array([21, 62, 67, 32, 82]) yields 82
array([6859, 6643, 3219, 7044, 8836, 8142, 6532]) yields 6532
array([117,   3, 193,  32]) yields 32
array([2423, 8051, 5093, 5445]) yields 5445
array([-48, -35, -36,  23,  33,   7]) yields 7
array([9074, 2434, 6151, 9317, 4804, 2273, 2950]) yields 2950
array([ 809, -556,  793,  767,  614]) yields 614
array([ 331, -318, -283,  706, -575,  426, -662]) yields -662
---
[[-18.2  19.1   2.1  38.0  -3.0 -51.5]
 [ -0.1  41.5  59.5  38.0  58.3 -33.9]] -18.2, -33.9

[ -1.5  -5.2  -3.0  22.5  51.8 -20.5] -1.5, -20.5

[-63.0   1.9  -9.2   2.6] -63.0, 2.6

[ -5.6 -56.3   0.7  52.6 -39.4  32.9 -28.2] -5.6, -28.2

[[-22.2  44.1  40.8  44.2 -24.8  39.7]
 [ 34.8 -34.4 -31.9 -26.6  38.4 -12.6]
 [-38.3  45.8  50.1  39.0 -39.4  43.3]] -22.2, 43.3

[  5.7 -51.5  13.3 -20.0] 5.7, -20.0

[[ 28.4 -48.0 -33.0  18.0]
 [ 28.4 -48.0 -13.1  18.0]] 28.4, 18.0
---
[  4.8 -31.6   3.6  22.8 -62.3] | -31.6
[ -7.8  49.4  35.1 -10.5  -6.3 -29.7] | 49.4
[ 30.0 -42.1  47.8  42.0 -60.1] | -42.1
[  6.2 -52.7  23.2  18.5  19.9  19.2] | -52.7
[-28.3  29.2  41.6  12.4 -49.8] | 29.2
[ 18.1  -3.4 -51.5 -30.0] | -3.4
---
(4737, 8455, 2656, 5391, 6797, 4975, 5549) Out: 5549
((5756, 5615, 5029, 5522), (3248, 6095, 8162, 4691), (4521, 5836, 6358, 5949)) Out: 5522
(58, 245, 187, 96, 29, 154, 34) Out: 34
((-326, -48, -246, 782), (-533, -347, -837, 805), (-98, -223, -253, -349)) Out: 782
(2, 5, 5, 5, 9, 3) Out: 3
(527, 273, 907, 575, 482, 93, 889) Out: 889
((350, 410, 89, -511), (198, 261, 730, 537)) Out: -511
((840, -225, -848, 501, 849), (372, 576, 625, -75, 300), (792, -76, -279, 567, 840)) Out: 849
((42, 61, 36, 38, 13, 37), (47, 75, 25, 40, 32, 66)) Out: 37
---
[  9.0  32.6   1.8  10.8 -61.3] Out: 9.0, -61.3

[ -2.7  51.9 -11.7  13.1  18.1] Out: -2.7, 18.1

[[-62.0 -16.4 -31.3   1.7]
 [-62.4 -30.2 -16.1  11.6]
 [ 36.0 -13.3   0.1  37.5]] Out: -62.0, 37.5

[[ 36.4   6.1  27.1  61.3  -9.1]
 [  7.3 -12.3  26.4 -60.6   5.1]
 [ 46.9 -39.4 -22.3 -36.5 -14.4]] Out: 36.4, -14.4

[[-16.9  -7.7   2.2  19.5]
 [-23.7  52.8  -3.5 -26.0]] Out: -16.9, -26.0

[ 25.6 -10.2   7.1   1.4 -22.3  61.0] Out: 25.6, 61.0

[[-23.2   2.7 -38.7   5.5]
 [-13.5   5.5  18.2  46.5]] Out: -23.2, 46.5
---
[66.5, -107.1, 106.5, 132.2, 85.5] => 66.5
[-86.919, 107.711, 164.659, -30.080, 36.004, -185.984, -91.815] => -86.919
[-9.323, -16.373, -7.146, 6.868, 10.882, 2.210] => -9.323
[-1.4, 0.9, 1.4, 0.3] => -1.4
[106.390, -94.344, -74.510, 4.009] => 106.390
[0.06, 0.16, -0.12, 0.11, 0.06, -0.16] => 0.06
---
-25.2    4.8   52.6   55.4    6.0  -64.4 ans = 55.4, 52.6

 -7.9  -25.8   45.6   46.9 ans = 46.9, 45.6

  2.6    8.0   -5.4   34.7   22.4    2.4   -6.6
 -0.7   -1.3  -29.7  -27.9  -15.2  -59.1    5.8
ans = 34.7, 22.4

 -8.6   12.8   -5.8  -63.4
 51.2    4.4    2.0  -46.6
ans = 51.2, 12.8

 33.5  -12.4   25.9    2.6  -50.2 ans = 33.5, 25.9

 30.9  -49.8   13.7  -50.2  -59.0  -45.6 ans = 30.9, 13.7

 0.0  64.3  56.8  -1.8  19.9 ans = 64.3, 56.8

 46.1   18.7   49.7  -46.0   -2.9  -37.4
 37.6  -40.6  -16.9   -2.9   -1.9   -4.3
  3.2  -37.6   11.0    6.4    6.8  -35.6
ans = 49.7, 46.1

 38.4  -13.2  -50.0   45.7   -7.0  -27.7  -35.3 ans = 45.7, 38.4

 26.5   39.6   57.0   15.0   -2.4   38.6
 -1.2  -53.0  -30.4    3.8   11.6  -24.2
 11.5    2.7   31.3   -5.6  -26.0  -16.4
ans = 57.0, 39.6
---
[ 11.2   0.7 -30.6   4.5 -33.7 -53.2] => 4.5

[[-21.4 -19.8  -4.1 -10.7 -19.7]
 [  9.0  27.7  52.5  42.1   2.8]
 [ 37.3  19.5 -21.5  -3.0  50.0]] => -21.5

[-1.9 47.6 22.0 -9.8] => 47.6

[-38.3  26.6 -52.9 -39.7 -26.4] => -52.9

[-10.1 -33.2  37.4  54.3  13.3  -3.9] => 54.3

[[-26.7 -33.0 -35.4 -37.1 -55.0]
 [-22.9  32.7 -23.4 -57.9 -42.1]
 [-24.3  18.3 -27.7 -57.3 -48.5]] => -27.7

[ -1.1 -46.4 -31.8  15.4 -47.3] => -31.8
---
[[ 12.1 -41.3 -53.0 -12.8  33.5 -34.2   7.7]
 [-21.2  -2.8  -5.7 -24.3 -23.1 -33.2 -39.2]
 [ -2.0  -1.5  18.8  25.7   2.0  19.7  -8.6]] value -53.0

[ 40.1  58.2   6.0 -28.0] value 6.0

[[-45.5 -48.7 -39.3 -40.4]
 [-31.8  -1.8  17.3  58.0]
 [ 43.8  48.8 -25.0 -39.2]] value -39.3

[  2.9  31.9  -4.7  -3.9  30.2 -50.7] value -4.7

[ 50.6 -35.6  -3.4   6.9 -18.8 -14.8 -28.5] value -3.4

[-58.8  27.1   5.1  39.0] value 5.1

[ 37.1   5.4 -36.4 -19.2  47.7  18.6] value -36.4

[-42.1  29.1  26.9 -20.5  -3.3  47.5] value 26.9

[ 17.9 -43.1 -24.9 -18.6 -57.8] value -24.9

[41.2 47.4  9.5 38.0] value 9.5
